These are the activations of a small neural network, seen along a few directions. Each row is one input.
Each table varies a few parts of the input and shows all the possible inputs, shuffled.
A made-up example of a description, with smaller parts first: one of 3 separate values, together with either a single point or one of 9 places along a line or (one of 4 places along a line, together with one of 8 places around a ring).
Shared parts are said once, and a part with two or three values counts as separate values.

Other details of the inputs vary at random and push rows far along two fixed directions, the same in every table; ignore that.

Rows:
R1: [-0.76, -3.40, 0.04, 6.48, -1.34, -1.43, 1.58, -1.97, -1.17, 0.68, 4.00, -1.11, 1.41]
R2: [-1.74, 2.52, 3.98, -2.97, -0.26, 2.86, 1.00, -0.21, -0.13, 0.74, -1.81, -1.51, 0.93]
R3: [-2.05, 3.43, 2.51, -1.09, 0.20, 2.06, 0.99, 2.35, 0.58, 1.98, -1.88, -0.91, 1.34]
R4: [-0.48, 2.21, 3.91, -0.42, -0.25, 2.89, 0.39, 1.59, -0.02, 2.73, -2.08, 0.02, 0.89]
R5: [3.05, -1.59, -3.90, -2.20, 0.48, -0.19, -0.15, 0.78, -0.06, -2.82, -0.06, 3.60, -0.78]
R6: [3.47, -1.56, -3.81, -3.22, 0.23, -2.94, -0.55, 0.17, 1.56, -2.87, -1.98, 2.26, -2.64]
R7: [2.63, 0.05, -7.98, -4.69, 5.24, -2.37, -0.88, -0.19, 0.88, -2.40, -1.01, 3.25, -2.73]
R8: [-1.40, 3.00, 1.17, -2.85, 0.19, 2.16, 1.86, 1.99, 0.46, 0.36, -1.93, 0.33, 1.12]
R9: [-1.01, -2.95, 0.57, 5.92, -1.29, -1.48, -2.44, -2.52, -1.58, 0.61, 4.35, -2.31, 0.30]
R10: [-0.63, -2.96, 0.30, 5.25, -0.99, 0.58, -0.99, -2.11, -2.63, -0.15, 5.39, -0.48, 1.73]
R11: [-1.93, 3.15, 3.22, -2.14, 0.29, 3.16, -0.65, 1.23, -0.24, 1.25, -1.21, -1.18, 1.24]
R12: [-0.57, 2.39, 3.94, -1.37, -0.67, 1.38, 0.19, 1.16, 0.68, 2.67, -3.57, -0.81, -0.31]
R13: [2.56, -0.79, -5.83, -5.52, 1.02, -3.17, -2.09, -0.16, 1.57, -5.55, -0.78, 1.45, -2.91]
R14: [1.35, -4.21, 0.56, 5.28, -1.38, -0.50, 0.80, -2.31, -1.31, 0.78, 2.94, 0.53, 0.56]
R15: [-0.40, -2.54, -2.33, 4.93, -0.80, -3.26, -0.74, -0.67, -0.09, -0.23, 2.71, -1.01, -0.28]
R16: [-2.10, 3.25, 3.64, -1.39, -0.65, 0.24, 1.67, 0.87, 1.50, 2.22, -3.08, -2.12, 0.14]
Description of these inputs: either a single point or (one of 3 separate values, together with one of 5 places around a ring).
Q: Change only the place on the ring of 5 in R1. List by row number the other rows that result.
A: R3, R8, R15, R16
Q: Change only the choice among 3 separate values in R16. List by row number the other rows that result.
A: R6, R13

Rows:
R17: [1.39, -4.82, -8.26, 4.45, -0.63, -3.05, -0.86, -0.03, -2.01, -5.66, 5.45, 2.35, 1.25]
R18: [1.47, 1.84, -3.37, -4.88, 0.55, 1.35, -1.79, 4.09, 0.92, -3.48, -0.99, 2.04, -0.54]
R19: [1.96, 1.81, 1.89, -2.65, -0.03, 1.88, 0.48, 3.19, 1.25, 1.42, -3.56, 2.13, -0.73]
R20: [-1.92, 4.33, 1.15, -3.65, 0.67, -2.83, 0.33, 1.07, 3.15, 2.16, -5.42, -3.07, -2.86]
R21: [-0.18, 1.64, -2.56, -4.70, -1.61, -3.31, -1.18, 1.81, 3.25, -3.77, -3.01, -1.83, -1.54]
R22: [-0.15, 1.88, 3.37, -4.03, -1.93, -2.52, 1.85, 1.53, 3.59, 1.14, -7.00, -0.97, -2.61]
R23: [-1.33, 0.17, 2.02, 6.38, 0.78, 0.61, -1.72, -0.33, -1.04, 3.95, 2.58, -1.04, 1.17]
R24: [-3.57, 0.85, 6.76, 5.25, 0.01, 3.00, -1.80, -2.28, -2.52, 6.52, 1.46, -2.62, 1.18]
R25: [-1.16, 1.68, 1.19, -4.45, 0.52, 2.80, -0.54, -0.43, -0.58, -2.64, -1.08, -0.47, 1.00]
R26: [2.96, -0.98, -1.47, -5.14, 0.97, 0.14, 0.47, -0.89, 0.75, -2.85, -2.69, 2.23, -1.33]
R27: [-1.71, 4.11, 0.06, -3.30, 2.61, 2.03, 2.08, 2.41, 0.90, 2.10, -3.20, -0.14, 0.39]
R28: [-1.20, -1.78, 2.38, 4.66, 1.18, 0.35, -0.40, -4.02, -1.98, 2.87, 3.77, -2.71, 1.05]
R29: [4.43, -8.02, -8.07, 6.10, -0.83, -4.78, 0.54, -0.71, -1.17, -3.34, 5.42, 3.52, -0.17]
R30: [0.99, 1.01, -2.92, -6.54, 0.21, 1.43, -3.26, 1.75, 0.09, -3.97, -1.34, 1.67, -0.74]
R31: [1.55, -4.99, -8.05, 4.33, 2.27, -4.08, -0.08, -3.49, -0.66, -3.04, 6.05, 1.81, -0.74]
R32: [-0.17, -1.29, 7.92, 6.06, -2.73, 2.23, -0.26, -2.22, -2.49, 5.40, 1.61, -1.11, 1.44]
R33: [-1.42, -0.06, 7.58, 6.31, -2.24, 2.56, 4.33, -2.29, -1.68, 5.37, 2.18, -2.18, 2.32]
R34: [-1.94, 2.63, 0.36, -4.19, 0.22, 2.21, 1.80, 0.84, 0.24, -2.17, -0.25, 0.40, 1.46]
Q: What is each input in this table made of?
A: one of 3 separate values, together with either a single point or one of 5 places around a ring
Q: Changing only the choice among 3 separate values turns R34 into R31. The same change can be made to R21. Which row results?
A: R20
Q: Change only the choice among 3 separate values in R28. List by row number the other rows that result.
A: R25, R26
